A small network was shown many inputs. Here are its activations along a few directions, one row for each input.
In each table, some parts of the input vary, and every possible input appears once, in random order.
A made-up example of a description, with smaller parts first: line(6) and (point or (values(2) and ring(5)) or line(11)).
Shared parts are said once, and a part with two or three values counts as separate values.
(in the rows, 128 means zero)

Other details of the inputs vary at random and push rows far along two fixed directions, the same in every table; ignore that.

Table:
R1: [121 117  49  67 188 111 185  21 127 198 127 152 180  84 130  78]
R2: [157 200 126 103 115 114 194 129 111 128 112 125  58 145 105 133]
R3: [123 114 189 207  92 155  52 210 154  52 157  95 115 155 138 158]
R4: [124 138  81  82 177 111 186  50 123 172  92 146 166 121 133  79]
R5: [117 125  47  73 190  94 183  29 108 194 111 154 182  93 142  67]
R6: [107  24  73 210 158  94  52 112 130 127 153 149 161 118 159 143]
R7: [164 209 154  93  81 160 168 161 121 102 146  83  59 137 105 128]
R8: [169 190 127  97 117 118 195 140 109 127 109 120  68 139 106 136]
R9: [112 122 224 169  88 173  34 184 187  79 139 110 167 153 104 163]
R10: [145  77  28  76 163  76 216  56  97 202 138 153 117  89 161  86]
R11: [ 56  31 117 181 166 136  53 100 125 138 119 164 206 119 153 153]
R12: [130  88  13  64 154  92 189  60  98 215 153 139 114  69 156  92]
R13: [156 209 117  94 113 124 183 121 111 115 133 125  61 126 102 147]
R14: [164 201 119  87 116 129 181 135 107 124 127 118  67 114 101 151]
R15: [ 75  41 109 195 176 128  53  88 143 129  94 160 208 140 165 123]
R16: [143 102  52  88 135 103 188  80 104 200 135 121 101 114 145  76]
R17: [121 109  96  54 138 101 170  88 103 210  98 164 155 124 136  98]
R18: [140 197 171  53  99 132 165 152 103 152 105 136 125 136 109 121]
R19: [127 228 198  84 111 154 185 162  94 105  93 129 120 149  97 139]
R20: [ 71  50 103 186 176 138  38  83 142 125 111 156 208 116 161 137]
R21: [ 97   5  83 196 146 110  65 121 145 147 148 132 151 124 174 122]
R22: [163 211 161  94  88 141 178 182 113 107 139  92  65 132 115 125]
R23: [162 186 140  87 109 121 195 152 104 124 141 109  74 109 121 123]
R24: [124 218 158  79 129 142 181 130  91 118  83 133 129 135 114 122]
R25: [150 182 178  60  97 138 184 143 130 156 107 132 126 152  97 115]
R26: [154 196 171  60  96 133 172 140 135 148 126 120 136 133  95 104]
R27: [ 98  16  79 200 140 113  47 117 134 151 167 118 155 117 167 108]
R28: [110 118 233 176  88 161  41 202 164  87 136 120 168 165 110 156]
R29: [104   7  79 200 140 116  63 108 144 145 154 124 151 137 168 108]
R30: [154 241 194  92 122 158 180 141 141  93 113 106 129 145  88 110]
R31: [158 189 123  76 101 140 187 145 115 122 145 103  71 116 120 129]
R32: [161 229 190  59  90 160 150 147 159 114 122 105 118 133  85 119]
R33: [156 231 196  92 123 162 192 136 150  97  96 108 123 162  88 111]
R34: [124 100 204 211 102 153  66 204 159  55 138 101 105 155 135 170]
R35: [ 82 142 211 189 122 181  43 174 143  50  96 123 160 156 124 181]
R36: [103  15  80 199 156  99  54 128 131 134 154 145 160 104 160 136]
R37: [128 124 178 210 107 155  45 189 154  44 143 110 108 151 117 195]
R38: [112 134 180 217 106 152  40 181 156  53 143 113  95 151 114 193]
R39: [ 73  50 105 195 176 124  42  92 135 127 111 158 215 123 166 122]
R40: [138  90  12  67 165  84 190  61  93 204 142 155 116  64 142 106]
R41: [ 95  33  73 218 157  91  50 102 133 128 156 154 153 123 158 141]
R42: [107  14  77 199 156  98  58 125 132 125 157 148 164 109 161 135]
R43: [144 248 183  82 125 169 168 130 137  87  99 105 119 138  92 129]
R44: [131 103 191 211 105 149  63 207 158  44 130 112 112 166 124 173]
R45: [ 99  10  83 190 153 114  61 109 143 126 169 139 154  95 170 146]
R46: [ 97  33 115 170 147 112  29 103 175 152 147 142 218 120 148 101]
R47: [165 189 127  91  95 133 183 145 106 129 147  94  75 133 118 100]
R48: [ 85 119 230 198 117 170  66 187 142  62  91 132 161 183 121 174]
R49: [136 131  45 103 152  77 178  73  92 183 138 150 101 100 134 108]
R50: [127 111 199 210 101 149  60 206 151  44 158 103 115 145 137 168]
R51: [168 200 163  96  89 144 191 175 124 100 126  97  62 153 116 126]
R52: [147 123  45  95 153  81 181  83  90 183 134 146 110  94 134 110]
R53: [149 213 202  59  81 163 162 162 134 128 122 118 115 139  83 140]
R54: [111  95  60  38 149  99 161  59  95 230 117 170 166  88 141 102]
R55: [176 211 157 107 102 131 189 162 116  93 110 112  62 156  99 147]
R56: [130 231 191  87 117 158 186 150 106  98  64 126 113 163 106 134]
R57: [132  89  12  70 148  98 181  50  96 221 155 128 111  77 149  79]
R58: [ 97  23  75 217 158  94  62  97 142 131 140 156 146 139 158 141]
R59: [118 113 231 178  91 163  48 189 189  83 122 113 167 179 109 149]
R60: [161 206 167  89  96 148 180 168 119  96 141  99  58 113 108 151]
R61: [145 109  44  79 150  97 182  84 102 169 143 147 110  82 134 118]
R62: [124 123 225 179  98 162  37 182 199  74 120 109 165 176 112 138]
R63: [145  81  19  75 166  74 206  65  93 209 124 158 116  88 146  90]
Description of these inputs: values(3) and (ring(9) or (values(2) and line(6))).
The inputs of R17 and R54 match in every part but the values(3) part. If R44 is changed in the same way as R17 into R54, which row does it become? -> R61
The inputs of R63 and R40 match in every part but the values(3) part. If R16 is changed in the same way as R63 into R40, which row does it become? -> R57
Which other rows does R10 become when the line(6) part takes its other values? List them by row number. -> R29, R44, R51, R55, R58
Which other rows does R31 become when the values(3) part takes its other values? List them by row number. -> R3, R51
Which other rows does R33 become when the ring(9) part takes its other values? List them by row number. -> R4, R15, R17, R25, R48, R56, R59, R62
Which other rows does R2 become when the values(2) part takes its other values? List them by row number. -> R58
Which other rows does R23 become when the line(6) part takes its other values? List them by row number. -> R22, R27, R36, R49, R52

Table:
R64: [120 108 115 128 141 120 124 112 128 139 125 140 146 122 134 125]
R65: [124 108 101 138 139 118 123 114 123 135 137 132 126 116 136 130]
R66: [118 109 114 129 140 125 123 110 129 140 127 134 145 123 135 120]
R67: [119 107 116 126 136 124 122 113 131 144 130 133 147 122 135 118]
R68: [124 104 104 132 134 119 121 119 122 140 138 133 128 116 137 129]
R69: [119 109 114 128 136 123 121 112 128 144 128 135 145 125 134 120]
R70: [159 211 124  47 120 124 219 113 102 151 109 128  95 122 106 110]
R71: [117 111 112 132 142 123 123 110 126 140 124 137 143 125 134 122]
R72: [127 154 168 145 116 146 112 154 136  96 120 118 124 147 118 142]
R73: [123 101 107 131 131 118 123 122 122 142 137 133 128 118 138 127]
R74: [134 147 160 147 109 143 108 162 137  94 136 112 108 137 119 148]
R75: [124 103 106 130 132 119 121 120 124 142 140 132 128 115 137 128]
R76: [120 107 116 126 139 121 124 114 128 142 127 139 147 122 133 125]
R77: [119 109 114 128 141 126 124 110 130 139 127 133 147 121 136 119]
R78: [130 103 102 140 136 116 126 115 131 136 138 129 125 123 137 120]
R79: [157 212 123  50 123 124 220 112 101 149 107 129  95 122 105 111]
R80: [128 151 170 143 116 149 111 155 141  94 123 115 127 142 119 139]
R81: [119 109 113 129 139 122 122 111 129 142 123 138 144 125 134 123]
R82: [123 103 103 137 137 116 128 119 118 137 131 134 126 122 140 127]
R83: [121 107 116 125 137 125 122 113 132 143 130 132 148 120 135 117]
R84: [158 211 124  50 124 124 220 113 102 147 109 130  97 121 106 113]
R85: [129 105 101 142 139 115 127 115 129 134 136 130 125 124 137 121]
R86: [130 149 173 137 112 144 112 160 140 100 124 120 128 143 117 143]
R87: [123 105 104 134 136 119 122 117 122 137 137 134 127 116 137 130]
R88: [128 149 172 141 110 148 108 159 142  99 127 115 128 144 119 138]
R89: [129 103 104 133 133 118 122 117 130 140 142 129 127 116 135 125]
R90: [122 103 104 134 135 118 125 119 120 138 134 134 127 118 139 129]
R91: [128 107 100 141 139 117 125 114 127 134 137 130 125 120 137 124]
R92: [119 113 113 130 141 122 123 111 126 140 121 138 142 126 133 124]
R93: [129 151 171 140 116 145 115 157 138  96 121 122 126 144 116 146]
R94: [119 110 113 132 144 119 125 111 126 137 123 140 145 123 134 126]
R95: [126  97 109 133 131 115 128 124 123 144 134 133 128 124 140 123]
R96: [121 107 116 125 137 124 121 114 132 142 131 132 148 120 135 117]
R97: [127 150 171 141 111 148 109 157 139 100 123 117 126 147 117 141]
R98: [127 108 100 139 139 117 124 113 126 134 137 131 126 117 136 128]
R99: [121 110 116 124 134 121 121 115 130 146 127 136 144 125 133 120]
R100: [127 151 171 141 114 146 112 156 138  98 120 121 125 145 116 145]
R101: [132 139 165 148 106 141 110 169 134  98 132 114 110 143 123 146]
R102: [127 154 168 145 117 147 112 154 137  94 121 116 125 144 119 140]
R103: [119 108 114 128 137 125 122 112 129 142 129 134 147 123 135 119]
R104: [122 102 105 132 133 119 123 121 121 140 136 134 128 118 138 128]
R105: [120 107 116 126 135 122 120 113 129 146 129 135 145 124 134 119]
R106: [160 209 125  46 118 124 218 115 103 154 112 127  97 122 105 108]
R107: [124 101 106 140 138 115 130 120 119 137 129 135 126 125 140 125]
R108: [139 141 159 153 109 140 112 162 143  94 136 110 108 145 120 139]
R109: [129 150 171 141 114 149 109 157 141  96 125 114 129 142 119 138]
R110: [120 110 115 126 136 123 122 113 129 144 125 137 144 125 132 122]
R111: [117 112 112 132 142 124 124 109 127 138 125 135 145 123 135 121]
R112: [119 112 112 131 144 124 124 109 128 136 126 134 146 121 136 119]
R113: [161 212 125  45 116 126 218 115 103 154 111 126  95 124 105 107]
R114: [129 104 102 138 136 117 124 115 129 136 139 130 126 120 137 124]
R115: [128 154 169 144 117 144 113 155 135  96 118 121 124 145 116 145]
R116: [120 105 118 125 137 121 123 116 130 144 128 139 147 121 133 124]
R117: [135 145 161 146 107 143 108 163 138  96 138 112 109 137 119 148]
R118: [120 108 115 127 139 126 122 112 131 141 129 133 148 121 135 118]
R119: [125 106 102 135 136 119 122 115 125 136 139 132 127 116 136 129]
R120: [118 110 113 129 139 123 122 110 127 142 126 136 144 125 135 121]
R121: [119 107 115 127 137 122 122 113 128 144 126 138 145 124 132 123]
R122: [130 103 102 136 134 117 124 116 130 139 140 129 127 120 136 122]
R123: [118 109 114 129 139 123 122 110 128 142 125 136 144 125 135 122]
R124: [137 146 159 149 109 143 109 161 139  94 137 111 108 138 118 146]
R125: [125  99 107 137 135 116 129 121 121 139 131 134 127 125 140 125]
R126: [136 147 158 150 112 143 110 159 139  92 135 112 107 138 119 147]
R127: [120 106 117 125 135 120 121 114 129 145 127 138 146 123 133 122]
R128: [138 142 160 149 108 141 110 162 142  96 138 110 109 141 120 142]
R129: [163 200 114  52 114 120 222 122  96 153 120 122  80 120 112 111]
R130: [126  98 108 135 133 116 128 123 122 142 132 133 128 125 139 123]
R131: [129 148 174 138 110 146 110 159 140 102 123 120 126 144 115 143]
R132: [121 107 116 127 138 120 123 114 128 141 127 139 147 122 133 124]
R133: [119 107 116 126 135 123 121 113 130 146 129 135 145 124 134 119]
R134: [123 101 105 135 135 117 127 120 120 139 132 134 127 122 140 127]
R135: [128 149 172 139 110 146 108 159 141 103 123 118 126 146 116 141]
R136: [128 150 171 142 112 149 109 157 140  97 125 115 127 144 119 139]
R137: [159 211 123  47 119 125 217 113 103 152 109 127  95 124 106 108]
R138: [128 152 170 143 114 148 111 155 139  95 123 116 126 144 119 140]
R139: [130 147 159 150 113 142 113 163 129  92 128 117 107 140 122 150]
R140: [128 154 167 144 116 145 111 154 137  96 118 120 124 147 117 143]
R141: [131 100 104 136 132 115 125 118 133 140 141 127 127 123 136 118]
R142: [131 149 158 149 114 143 112 161 130  92 131 116 107 137 121 151]
R143: [119 111 112 131 144 125 124 110 128 136 125 134 146 121 135 120]
What is each input in this table made of? -> line(4) and (line(8) or (values(2) and line(6)))
The inputs of R82 and R101 match in every part but the line(4) part. If R102 is changed in the same way as R82 into R101, which row does it become? -> R88
The inputs of R125 and R107 match in every part but the line(4) part. If R81 is changed in the same way as R125 into R107, which row does it become? -> R92
The inputs of R98 and R124 match in every part but the line(4) part. If R115 is changed in the same way as R98 into R124, which row does it become? -> R106
Which other rows does R133 become when the line(6) part takes its other values? List them by row number. -> R67, R83, R116, R131, R135
Start at R83 and move only the line(4) part, one step at a time. The first step leads to R118. Which rows follow, in order? -> R77, R143
Which other rows does R71 become when the line(4) part takes its other values? List them by row number. -> R97, R123, R133
